Look-ups in named tables: a row name and a column name give one cell, copied from the table.

Rafi:
|  | Siga | Nisel | Pusa | Gezemop | Kovik | Sop | Nubu |
|---|---|---|---|---|---|---|---|
| Latari | -25 | -41 | 17 | -9 | 20 | 10 | -16 |
| Kif | 55 | -2 | 30 | -57 | -12 | -10 | 26 |
| Rebeki | 21 | 20 | -3 | 40 | 38 | -15 | 21 |
| Kup | -42 | 37 | 50 | -28 | 0 | 36 | -35 |
| Rof | 64 | -10 | -31 | -4 | 5 | 41 | -42 |
| Veru | 55 | -21 | -10 | -21 | 3 | -39 | -7 |

Nisel of Rebeki: 20
Pusa of Rof: -31
Pusa of Veru: -10
Pusa of Rebeki: -3
Gezemop of Veru: -21
Kovik of Rebeki: 38
Nisel of Rof: -10
Row with the largest Gezemop: Rebeki

Nefe
|  | Ribuf | Geza | Nufer | Zur | Sovedo | Lerer | Sulir |
|---|---|---|---|---|---|---|---|
| Dun | 55 | 154 | 167 | 69 | 152 | 184 | 207 |
| Bov | 106 | 85 | 181 | 143 | 170 | 158 | 182 |
| Tesod | 203 | 212 | 89 | 230 | 217 | 101 | 179 |
| Nudol | 86 | 155 | 163 | 194 | 81 | 185 | 49 |
| Lutabaz | 102 | 146 | 150 | 64 | 68 | 156 | 72 |
| Pite | 40 | 173 | 198 | 199 | 129 | 118 | 141 |
| Bir | 184 | 57 | 146 | 126 | 135 | 212 | 156 |
| Vogadu | 75 | 177 | 144 | 56 | 157 | 193 | 200 |
| Sot | 171 | 200 | 91 | 92 | 222 | 48 | 164 |
| Fasi | 203 | 46 | 75 | 123 | 86 | 133 | 58 |
| Pib | 159 | 32 | 148 | 87 | 132 | 165 | 133 |
| Bunuka | 201 | 62 | 108 | 119 | 134 | 173 | 155 |
| Fev | 49 | 135 | 184 | 107 | 170 | 200 | 226 |
| Gevu | 194 | 46 | 135 | 112 | 142 | 193 | 135 |

What is the Nufer of Bir in Nefe? 146
What is the Sovedo of Pite in Nefe? 129
What is the Lerer of Fasi in Nefe? 133
What is the Lerer of Bir in Nefe? 212
What is the Sulir of Bov in Nefe? 182
What is the Lerer of Pite in Nefe? 118
What is the Lerer of Dun in Nefe? 184
What is the Sulir of Fasi in Nefe? 58
What is the Lerer of Gevu in Nefe? 193
What is the Nufer of Pite in Nefe? 198
What is the Zur of Bir in Nefe? 126
What is the Sovedo of Bov in Nefe? 170
What is the Geza of Pite in Nefe? 173
What is the Lerer of Bunuka in Nefe? 173

